These are the activations of a small neural network, seen along a few directions. Each row is one input.
In each table, some parts of the input vary, and every possible input appears once, in random order.
A made-up example of a description, with smaller parts first: values(2) and (point or line(9) or (line(4) and ring(8))).
Shared parts are said once, and a part with two or three values counts as separate values.

Other details of the inputs vary at random and push rows far along two fixed directions, the same in every table; ignore that.

Table:
r1: [ -3  13  -7 -14 -20  -5  -6  -5   3  -1   3  12]
r2: [ 2 -5  3  0  9  7  5  1  2  2 -6  0]
r3: [ 2 -7  7 -2  6 10  6  1 -3  1 -4 -3]
r4: [ 4  0  7 -2  5  7  7  2 -8  6 -4 -5]
r5: [ 1 -7  3  0  8 10  5  2  0  3 -5  0]
r6: [ -1  14  -2 -13 -20  -4  -5  -5   4  -6   3  10]
r7: [ 0  1  2  0  6  6  2  4 -3 10 -7 -4]
r8: [ 11 -11  -3  21   4 -11   2  10  -8  -1  16 -16]
r9: [ -2   0   1   3   5   4   2   1  -3  11 -10  -3]
r10: [ 1  1  6  4  7  5  5 -4  3  2 -7 -3]
r11: [ -1   8  -4 -19 -19   2  -3  -4   1 -11   6  10]
r12: [ 3  0  6  2  9  7  6 -5  2  1 -5 -3]
r13: [  1  12  -7 -17 -18  -5  -5  -1   3  -7   4  13]
r14: [ 3 -2  3 -1  6  4  3  2 -7  7 -8 -4]
r15: [ -8  -6 -22  28 -12 -34 -22  15 -10 -20  55  -7]
r16: [-13   1  13   1  20  -6  -8   3   0  -2  -3   2]
r17: [ -4  13  -4 -12 -21  -4  -4  -4   2  -3   2  12]
r18: [ -3  11 -11 -15 -18  -2  -8  -3   5  -8   3  11]
r19: [ 0 -3  7  3  6  7  5 -3  4  2 -6 -3]
r20: [ -1  12  -3 -17 -20  -4  -1  -1   1  -4   7  10]
r21: [ 1 -4  6 -1  8  7  8  0  4  2 -4 -2]
r22: [  7  -8  -4  25   3  -9   2   6  -5   2  16 -16]
r23: [ 5  1  8  1  7  4  5 -2  1  4 -5 -3]
r24: [  5  -2   5  -1   8   0   1   2  -2   4 -12  -2]
r25: [  1   2   6   5   6   1   3  -1   3   5 -10  -2]
r26: [-2  2  4  5  4  5  6  0 -2  9 -7 -3]
r27: [-18  -7  11  -1  19   5  -7   1  -1  -3   1   4]
r28: [ 4  0  8 -1  8  2  7  1  2  5 -5 -3]
r29: [ -1  10 -10 -16 -17  -5  -4  -8   1 -12   2  11]
r30: [  4  -2   6   0   6  -1   5   0  -6   6 -10  -2]
r31: [ 2 -6  3  0  8  3  4 -3 -1  0 -9 -2]
r32: [ 0 -6  6 -1  6 10  8  0  2  4 -2 -2]
r33: [-17   0  10   1  22  -2  -6  -2   1  -6  -3   2]
r34: [ -1   1   3   6   7   5   4  -4   5   2 -10  -2]
r35: [ -8   7  -6 -13 -21   4  -4  -6   6  -6   3  13]
r36: [ -1  -1  -1   4   8   3   1  -2   3   4 -13  -2]
r37: [  0   0   3   3   5   0   1   1  -2  10 -12  -2]
r38: [ 0  1  2  3  6  5  4 -1 -1 11 -7 -2]
r39: [ 2 -4  6  1  7  9  6 -4  3  1 -4 -3]
r40: [-2 -3  4  5  6  6  4 -3  5  3 -9 -1]
r41: [  0  12  -6 -17 -20  -4  -4   0  -1  -4   6  13]
r42: [ 3 -1  4 -1  6  3  6 -1 -7  7 -8 -3]
r43: [  8  -8  -2  25   2 -12   1   7  -3   1  15 -15]
r44: [  2  -7   3  -1   8   5   2   0  -1   1 -10  -2]
r45: [ 3  0  4 -1  7  6  6  4 -5  8 -5 -2]
r46: [ -6   7  -3 -15 -21   4  -3  -6   4  -7   6  11]
r47: [-10 -12 -24  27 -11 -36 -24  11  -1 -30  54  -8]
r48: [  5  -1   5   0   8  -1   4  -1  -2   3 -11  -2]
r49: [ -1   9 -10 -16 -17  -4  -7  -4   1 -11   1  11]
r50: [ -6   7 -11 -14 -19  -2  -8  -5   6  -6   0  12]
r51: [  8   1 -14   5 -20 -18  -8   5  -3 -15  25  -3]
r52: [ -3  -7   0   3   6   7   1  -1   1   6 -10  -1]
r53: [  4  -3   5  -1   6   1   1   3  -5   6 -10  -3]
r54: [  7 -18  -9  22   4  -9   0   5  -5  -5  15 -13]
r55: [-1 -7  2  0  6 10  1  2  2  5 -7 -2]
r56: [  1   0   2   3   7   0   0   0   2   8 -13  -2]
r57: [  1 -23  -5  53  24 -32 -12  21 -11  -6  38 -27]
r58: [ 1 -6  7  1  6 11  6 -3  1  3 -2 -2]
r59: [ -1  11  -9 -17 -17  -1  -4  -4   4 -10   4  13]
r60: [ 0 -4  2  0  8  7  1  2  4  4 -9 -2]
r61: [  2   1   4   3   8   1   1  -2   4   7 -10  -1]
r62: [ 3  1  7  1  6  8  8 -2 -4  8 -3 -4]
r63: [ -2  12  -5 -17 -20  -1   0  -2  -1  -3  10   9]
r64: [ 2  0  4  0  6  2  1  4 -1  9 -9 -3]
r65: [-1 -4  2  3  8  5  2 -4  6  5 -8 -1]
r66: [  3   0   3   1   8   2   0   3   2   7 -10  -3]
r67: [  0  11  -6 -18 -18   0  -3  -5   1 -12   5  10]
r68: [ 0  0  1  4  9  4  3 -5  5  4 -9 -1]
r69: [ -2  11  -6 -17 -17  -1  -1  -6   6  -9   6  11]
r70: [ -3   3  -9 -18 -20   1  -7  -3   0  -9   4  12]
r71: [  4 -16 -10  26   4  -7  -2   5   1  -1  16 -13]
r72: [ 4  1  9  1  5  4  6 -1 -2  7 -4 -3]
Description of these inputs: line(6) and (point or ring(11)).
The inputs of r34 and r40 match in every part but the line(6) part. If r10 is changed in the same way as r34 into r40, which row does it become?
> r19
The inputs of r69 and r32 match in every part but the line(6) part. If r33 is changed in the same way as r69 into r32, which row does it become?
> r27
Which other rows does r4 become when the line(6) part takes its other values? List them by row number.
> r3, r8, r11, r51, r67
A walk changes only the line(6) part. It starts at r14 and steps to r53. List the rest of the walk in order.
> r24, r49, r44, r70

Table:
r73: [ 11   5 -28  14 -39 -32  -8   0  -5 -25  48  -5]
r74: [ 14  -1   2  27   7  -9   6   8  -1  17   2 -17]
r75: [-28  22  16 -48  -8   5 -14   2 -15   1  -1  32]
r76: [-13  21  -2 -13 -20  -4  -9  -4  10  -3   7  16]
r77: [-16   1  -8 -22 -10   2 -15  -8   6 -13  -9  20]
r78: [-14  17   8 -23 -10   6  -1 -15   5 -13   2  18]
r79: [ 10 -19  -5  18  16  -3   1   5  -6   6 -15 -15]
r80: [ 19 -15 -18  42   6 -36 -10  18  -5  -4  22 -25]
r81: [ 12  -5  25   6  22  21  25  -5  -4  20 -23 -13]
r82: [ -4   4  -3 -24 -16  11   1  -6   9 -18  15  13]
r83: [  2 -27 -25  54  -3 -21  -9  10   0 -10  44 -25]
r84: [ -5  15  -6 -21 -19   6  -1 -13  -1   4 -17  14]
r85: [ -8   6  -3 -20 -16  -6 -12  -7   5 -27  13  15]
r86: [-15  18   2 -27  -6  -6 -16  -5  10  -9 -12  21]
r87: [  4  11   4 -30 -13   3   2  -9  -1  -9 -13  14]
r88: [ -4  -7  31   6  32  26  20  -6   4  11 -17  -8]
r89: [ 10 -15  -1  24   7   6  10   2  -3  16  -7 -17]
r90: [ -9   1  17  17  34   0   2   0   4  13 -16  -8]
r91: [ -5  20   0 -30 -24 -10 -11  11 -24   1   9  14]
r92: [ 13 -19   5   7  21  24  16   3  -1  18 -26 -12]
r93: [ 17 -12  19  -1  25  27  25   0  -2  15 -22 -12]
r94: [-11  16   1 -31 -10  11  -3  -2  14  -2  -8  22]
r95: [ 16   5 -33   7 -38 -26 -11  13   2 -14  38  -1]
r96: [-13 -11  17  11  37  19   7  -7   2  14 -30  -6]
r97: [  7   4  12  16  23  -3   8   2  -3  21 -21 -13]
r98: [  6 -35 -26  41   5 -10  -5  14   2 -12  36 -23]
What do these inputs look like to the network?
> values(2) and (point or (values(3) and line(4)))
The inputs of r93 and r82 match in every part but the values(2) part. If r92 is changed in the same way as r93 into r82, which row does it become?
> r98
Which other rows does r88 become when the values(3) part takes its other values? List them by row number.
> r76, r83
Which other rows does r73 become when the line(4) part takes its other values? List them by row number.
> r81, r87, r93
Which other rows does r78 become when the values(2) part takes its other values? List them by row number.
> r73

Table:
r99: [  3  15  -4 -11 -32   1   3   2  -6  -4  23   5]
r100: [ 27 -23 -16  35   1 -22   1  22 -13  -4  37 -24]
r101: [  3  -9 -28   0 -30   1  -5  -7   5 -11   8   3]
r102: [-22  11  29 -42  22  31  -2   0  11  -2 -49  19]
r103: [ 20 -30   4  30  37  13  18   0   7  12 -21 -22]
r104: [ -6  29  26 -33  10   9   7 -11   5  20 -45  17]
r105: [ 14 -26  10  24  27  12  14  15 -19  24 -12 -26]
r106: [-30   0   3 -18 -20 -10 -16  -6   8 -18  19  29]
r107: [ -5   6  11 -10  12   7   0  -2  -8  24 -42   3]
r108: [-10  -8 -19  18  10 -23  -5  10 -13 -18  37  -6]
r109: [ -9  31  -6 -10 -31 -15  -9  -5   0  -2   6  12]
r110: [-23  17 -12 -18 -15   1 -26  -3  13  -6  19  22]
r111: [  8  16  -3 -26 -31  -5   2   1  -1  -7  19  11]
r112: [  4  -6  13  13  18  29  23 -11  11  12 -23 -10]
r113: [  3  21 -14 -19 -25 -21 -16  -1   0  -5  -1  18]
r114: [ 16 -20  11  25  34  15  24  -4  13  11 -18 -22]
r115: [  7 -22  -5  41  14 -23 -13   1 -13 -26  42 -27]
What do these inputs look like to the network?
> values(5) or (values(3) and line(4))
